A small network was shown many inputs. Here are its activations along a few directions, one row for each input.
In each table, some parts of the input vary, and every possible input appears once, in random order.
A made-up example of a description, with smaller parts first: values(3) and (point or ring(11) or (line(4) and ring(5))).
Shared parts are said once, and a part with two or three values counts as separate values.

A family of inputs:
x1: [  8  28  13  16  12 -17   0  22  41  34   1  14 -18  20]
x2: [-61  16   1  -7  -3  56  -3   9 -23   1  -1 -25  28 -14]
x3: [ 20  -8   5  10   7 -35   4  36  34  24  -9 -20 -32  30]
x4: [ 21 -14  -5 -18   1 -17   7  -9  11 -20  53  -9 -27  30]
x5: [ 43  -3  -8  -8   4   9  54  24 -20 -49 -45  31  30 -33]
x6: [-45 -20  14  -2 -14  -1 -15 -57  -9  14 -17 -24 -11 -57]
x7: [ 31  -9 -16  15 -20 -12 -27 -49 -16  12 -47  10  11 -57]
x8: [ 62   0  13  14  -1 -17  12  14  -3   9   8   2 -21  22]
x9: [-62   3  17 -16  14  27 -13  -7 -32  17  -2 -21  41 -14]
x10: [ 21 -18  -3 -19   9 -17  -4  -5  13 -26  42 -23 -28  38]
x11: [ 14   1 -30  40 -17  -1 -23 -17 -38  -7 -37  27  14 -33]
x12: [ 16  23 -11   6   5   5 -23   0 -42  11 -32  11  66 -13]
x13: [53 32 21 17 12 -1 -3  3  3 12  6 20 -7 21]
x14: [ 17   4   0  12  -4 -30  25  22  32  40   7  11 -30  19]
x15: [-35 -21 -30  50 -18  -7 -22   9   0  20 -35  21   9 -38]
x16: [-16  22  34 -17  16   9  -2   1   8  14  29   3 -37  17]
x17: [ 14   4   2 -16  27  -2 -20 -12  18 -22  47  -9 -15  36]
x18: [-37 -20 -29  14 -24   2 -21 -51 -25 -41  11   9  15  -9]
x19: [-65 -15   0  23  -6  14 -11 -22 -34  -4  -4  -5 -10 -34]
x20: [ 11  18  11  14  23 -17 -13  30  42  28  -7  -4 -21  29]
x21: [-33   1 -11 -22   1  14 -23 -32 -26 -20  16  -9  68   9]
x22: [ -8 -18 -12  -6   1   2  62  57  26 -29 -50  24  25 -41]
x23: [ -9 -29 -15 -41  -1  26  58 -11  -3 -80  -4  13  22  -5]
x24: [-31  18 -26  19 -20  33 -13  46  12  20 -31  -4  50 -20]
x25: [-34   2  -9  10  -1   2 -25  29   1  38 -32   4  63 -18]
x26: [ 20  -9  -7 -19   0 -12  16 -18  10 -10  57   8 -25  28]
x27: [ -7   1  22 -22  -2  -5  21   3  -1  19  33   2 -49  17]
x28: [ 54  22  19  17  23  -2 -15  11   5   6  -1   2 -10  29]
x29: [ 19  -3   3  13  -1 -35  16  32  33  31   3  -6 -31  22]
x30: [ 60   6   9  12  -2 -13  20   5  -4  17  12  18 -19  18]
x31: [-14 -30 -15  21 -26 -19 -29 -29  21  38 -46   6   5 -61]
x32: [-31  16 -28 -14 -21  43 -14 -17 -15 -38  17 -14  55   8]
x33: [ -6  -5  24 -20   0 -12  12  12   0   9  28 -15 -51  19]
x34: [ 12  14   5 -15  16  -1  -8 -20  17 -16  55   9 -11  30]
x35: [-42 -27  10 -40  16  34  70  12 -15 -37 -23   2  -3 -26]
x36: [ 62  -4  14  13   7 -17   1  19  -1   3  -3 -11 -22  29]
x37: [-14  13  31 -18  26   6 -15   9   9   7  20 -14 -40  25]
x38: [ -6  -8  25 -22   8 -12   1  17   3   3  16 -29 -52  26]
x39: [-19 -26 -12  -9 -30 -12 -25 -83  -2 -20  -5 -10  12 -35]
x40: [ 17  40 -28  14 -16  33 -15  16 -30  -7 -32   4  54 -14]
- Changing only one part turns x24 into x2. The same change can be made to x3. Which row results? => x38
- What do these inputs look like to the network? => values(4) and (point or line(4) or ring(5))
- Which other rows does x25 become when the values(4) part takes its other values? List them by row number. => x9, x12, x21
- List by row number the other rows that have the values(4) part in common with x21. => x4, x10, x17, x18, x23, x26, x32, x34, x39
- Which other rows does x14 become when the ring(5) part takes its other values? List them by row number. => x1, x3, x20, x29

A family of inputs:
x41: [-35  -2   0  32 -16 -10 -33 -11   8  52 -29  -2 -10 -37]
x42: [-31 -12 -13 -27   2  26  36  11  -3 -47   2   7  22 -10]
x43: [ -5  -6 -18  -9 -16   4 -31 -60 -22 -24  29  -6  22  -1]
x44: [-20  25   4  13   6  18  -6  43  -6  35 -29   3  32  -9]
x45: [ 28   9 -22  40 -15 -12 -45 -28 -12  12 -21  14  24 -16]
x46: [-54  11  10 -26  12  37   0  10  -9 -12  11 -22  23   7]
x47: [ 90  16  33   5  28 -55  12  46  60  43  32   1 -75  70]
x48: [-66 -22   5 -10  -7   0 -27 -37  -4  10  13 -25 -10 -16]
x49: [ 42   5  39 -26  27 -24  25  13  26  -5  85 -13 -98  83]
x50: [ 41  -6 -16  16 -10  -4  11   3 -16 -11 -48  19  21 -34]
x51: [  3 -17  -5 -25  -3  14  26 -37 -25 -51   2   9  16 -18]
x52: [  7  -1 -18  16  -8   6  31  46   3  -2 -47  17  33 -20]
- What do these inputs look like to the network? => values(2) and (point or ring(5))
- Changing only the values(2) part turns x50 into x51. The same change can be made to x41. Which row results? => x48
- Which other rows does x47 become when the values(2) part takes its other values? List them by row number. => x49

A family of inputs:
x53: [ 11   8  -1 -20   7  16  12 -17 -26 -36  10  10  28  10]
x54: [ 44  -9  -2  28  -8 -27   4  -3   5  10 -13  11 -22  -4]
x55: [ 29   6 -18   4   2 -17  11  29  27  -5   5  13   8  15]
x56: [  3   0   2  15   3 -28 -28   7  26  36   9  -4  -9  17]
x57: [-14 -16   8  -9  -6 -12 -16 -43  -3   4   5 -12 -20 -24]
x58: [-15   2  11 -27  18  24  16   4 -25 -31  16 -11  14  14]
x59: [-18 -25  10 -24   3  10  33  -1  -4 -34   1  -6 -11 -11]
x60: [49 23  6  0 16  5 10 18  3 -6  0 14  6 17]
x61: [ 17 -10  11 -10   6  -7  38  31  13   3 -12  -3 -28   8]
x62: [ 10 -18 -13   4 -20 -10  -5 -38 -14 -23  -2   5 -10 -23]
x63: [ 25  22  25   8  10  -8 -28  -1   5  31   3  -6 -14  16]
x64: [ -3  -2  22   3   4 -11  18  16  10  28  -1  -1 -47   6]
x65: [ -8  12  10 -11   4   6 -32 -37 -22   5  16 -19   2   1]
x66: [ 1  4 -4 -9  6 -8 17 46 28  1  7 -7 -4 24]
x67: [-19   8   5   5   5 -10  -3  31  24  27  17  -3 -23  22]
x68: [-30 -12 -12  -4  -5  -3 -34 -33  12  12  20 -16   7   1]
x69: [ 45  -7  -3   4   5 -16  33  12  12  -2 -13  16 -16  -1]
x70: [ 51  18   3  25   2  -3 -18   2  -5   8  -1   9  -2  14]
x71: [-53  -7  -3  -8   0  14  -7  -8  10   0  29 -11  -4   7]
x72: [ -7 -12 -32   6 -21  -2 -24 -28   1 -16  12   1  17   3]
x73: [-28 -13 -16  21 -12  13  -1   8 -23   9 -80  22  32 -74]
x74: [ 18  -6  20  12   1 -32  -7  -8  13  34  -9  -1 -33   0]
x75: [ 30  -1 -20  29  -8 -25 -17  12  18  10   4   9   1  14]
x76: [-49   6 -32  31 -18  16 -14  14   5  12 -62   1  68 -44]
x77: [-34  14  18 -13  11  24  -3 -12 -26  -5  26 -13  -8   9]
x78: [ -9  -9 -22 -16 -12   5   9 -11  11 -33  14  10  29   6]
x79: [ 14   8 -11   2  -8   9 -21 -34 -35 -21   9   1  14   5]
x80: [  1  27  29   1  13   9  -1  23   0  25  11  -4 -27  23]
x81: [-20  20  -8  19 -14  35 -13  14 -42  24 -54   8  72 -51]
x82: [ 22  18  15 -15  20  13  16  37   3   2   4  -5  -7  24]
x83: [-36 -14  15 -13   0   8  11 -18  -6  -6  14  -8 -32 -17]
x84: [  8 -20  -6 -17  -6   1  31 -22  -6 -37  -2  14   1 -18]
x85: [-35 -14  -6 -22   0  13  13   9  13 -29  17 -11  17  12]
- Changing only one part turns x63 into x74. The same change can be made to x58. Which row results? => x59
- What do these inputs look like to the network? => values(3) and (point or (values(2) and ring(5)))
- List by row number the other rows that have the values(3) part in common with x71. => x55, x56, x66, x67, x68, x72, x75, x76, x78, x85
- Start at x61 and move only the ring(5) part, one step at a time. The first step leads to x69. Which rows follow, in order? => x54, x74, x64
